Each row below holds a small network's activations on one input, seen along a few directions.
In each table, some parts of the input vary, and every possible input appears once, in random order.
Descriptions start from the smaller parts, as in this example, which fits no table here: values(3) and (point or ring(9) or (line(6) and ring(8))).
Shared parts are said once, and a part with two or three values counts as separate values.
In the rows, zero is written as 128.

Other details of the inputs shift rows strongly along three fixed directions, in all tables alike. That doesn't count.

A family of inputs:
row 1: [156 167 168 113  89 146 105 152 157 162 139 139 181 115]
row 2: [138 141 155 114 105 152 119 149 104 152 130 152 203  99]
row 3: [103 115 107 134 141 121 145 122 152 109 130 115  69 151]
row 4: [154 182 153 140 116 151 119 124 165  99  58 173  67  85]
row 5: [155  76 104 110 144 108  99  80 145 120 137 114 105 155]
row 6: [ 51 199  96 188 182 169 218 180  98 114 135  86 135  72]
row 7: [ 53 193  83 170 176 157 246 166  89 137 140  87 137  90]
row 8: [116  99 110  97 126  92 148 139 118 170 205  95 191 165]
row 9: [134  89 127 116 125 102 107 118 157 115 150 118  92 165]
row 10: [132  99 112 142 164 108 146 120  99 123 104 109  87 157]
row 11: [153  70 122 121 129 106 103 115 136 120 116 116 102 182]
row 12: [121 167 158 100  90 150  96 144 157 145 140 172 184  87]
row 13: [123 104 111 155 142 110 147 119 128 110 107  96  86 162]
row 14: [125 150 167 121  86 149  88 142 134 136 129 161 199  88]
row 15: [132 124 125 151 148 104 144 111 108 116  92 118  82 137]
row 16: [128 140 170 121  78 155  96 143 141 151 143 135 190 122]
row 17: [121 112 119  90 117  93 137 129 134 198 190 101 177 182]
row 18: [164 154 121 127 124 165  99 101 104  86  80 168  80  55]
row 19: [140 133 154 148 123 163 103 130 132  86  71 157  85 102]
row 20: [124 140 129 117 132 110 152 146 118 182 175  94 175 151]
row 21: [181 144 138 113 117 141  80  91 138 102 117 189 103 116]
row 22: [120 106 112 145 146 102 150 111 105  98 106 126  95 128]
row 23: [120  40 102 112 142  89  96 112 125 111 148 122 118 179]
Description of these inputs: values(3) or (line(4) and ring(5)).
Question: Which other rows does row 9 become when the ring(5) part takes its other values? List them by row number.
Answer: row 1, row 6, row 8, row 20

A family of inputs:
row 24: [ 95 211 126 203 163 187 200 157  73 109  71 105 121  50]
row 25: [117 111 121  99 110 138 117 147 113 170 193 104 208 137]
row 26: [170 107 170  89  81 121  41 108 158 117 130 190 168 112]
row 27: [101  65  71 126 167  80 159 118 135 120 170  69  66 196]
row 28: [ 90 202 151 142 109 174 158 179 139 165 165 119 222  89]
row 29: [122 128 145 115 108 130 131 159 136 189 177  84 206 157]
row 30: [146 154 168 123 100 149  85 125 166 115  94 177 113 107]
row 31: [104  75  77 129 160  80 156  98 136 124 145  85  61 196]
row 32: [158  54 120 118 129  79  88  84 169  74  98 149  25 188]
row 33: [102  47  62 130 180  78 153 106 114 107 162  74  91 179]
row 34: [166  83 131 102 114 103  69  77 138 101  95 168  80 137]
row 35: [ 93 159 103 152 144 155 174 142  88 129 140 102 141  96]
row 36: [128 148 134 102 114 117 133 142 143 177 183 122 197 140]
row 37: [ 98 173 119 153 150 148 173 154 136 126 126 106 129  94]
row 38: [ 89 179 111 156 146 140 188 146 125 137 138  99 138 102]
row 39: [122 113 121 108 100 138 131 136 106 175 176 106 213 148]
row 40: [151 175 126 175 166 164 152 115 102  53  24 174  29  59]
row 41: [ 77 190  89 199 177 165 232 148 101 100  84  87  64  97]
row 42: [188  87 147 112 128  93  75  89 127 102  91 164  84 141]
row 43: [126 143 135 100 111 131 128 141 138 189 176 121 191 154]
row 44: [110 168 111 151 161 148 172 139  97 122 126 123 142  87]
row 45: [103 135 107 169 165 152 147 123 110  78  83 134  69 105]
row 46: [141 199 203 123  86 147 106 157 149 119  57 205 135  55]
row 47: [ 98 199 140 167 130 164 185 164 110 160 125  91 167  98]
row 48: [113 166 143 175 158 139 158 134 102  53  12 183  34  48]
row 49: [184 136 173  75  77 114  60 116 165 149 141 184 146 127]
row 50: [161 134 172 102  83 128  64 121 172 114 120 182 118 118]
row 51: [102 217 144 146 111 178 167 165 121 156 136 123 170  71]
row 52: [119  72  85 139 176  66 166 113 120 133 152  69  74 211]
row 53: [137 131 133 101 104 128 132 143 136 183 176 117 192 163]
row 54: [176  72 132 105 116 111  70  94 140  92  93 162  83 139]
row 55: [120 124 131 106 102 140 135 156 141 183 180  96 202 158]
row 56: [171 110 158  95  98 136  53 106 146 120 100 179 131 109]
row 57: [173 115 172  76  77 124  49 115 179 152 128 171 150 136]
row 58: [124  78 107 135 150 108 132 126 107 131 141  86 129 161]
row 59: [166 160 150 125 126 147 100 114 119  93  83 186  90  72]
row 60: [114 125 149 122 103 129 127 157 138 179 181  93 207 167]
row 61: [115  79 111 144 146 109 130 125 108 121 144  95 130 169]
row 62: [126 131 121 115 132 140 131 130 106 158 152 127 171 132]
row 63: [109  57  68 130 169  71 151  90 112 103 151  89  81 172]
row 64: [100  52  73 135 166  90 139 108 111  93 159  93  74 184]
row 65: [172 109 163 108  86 140  58 111 144 103  99 186 134 117]
Question: Changing only one part turns row 32 into row 65. The same change can be made to row 38. Which row results?
Answer: row 63
Question: Changing only one part turns row 31 into row 34. The same change can be made to row 37. Which row results?
Answer: row 33
Question: What is each input in this table made of?
Answer: values(2) and (point or (line(4) and line(5)))
Question: Start at row 40 and move only the line(4) part, one step at a time. The first step leads to row 39. Which rows follow, in order?
Answer: row 54, row 65
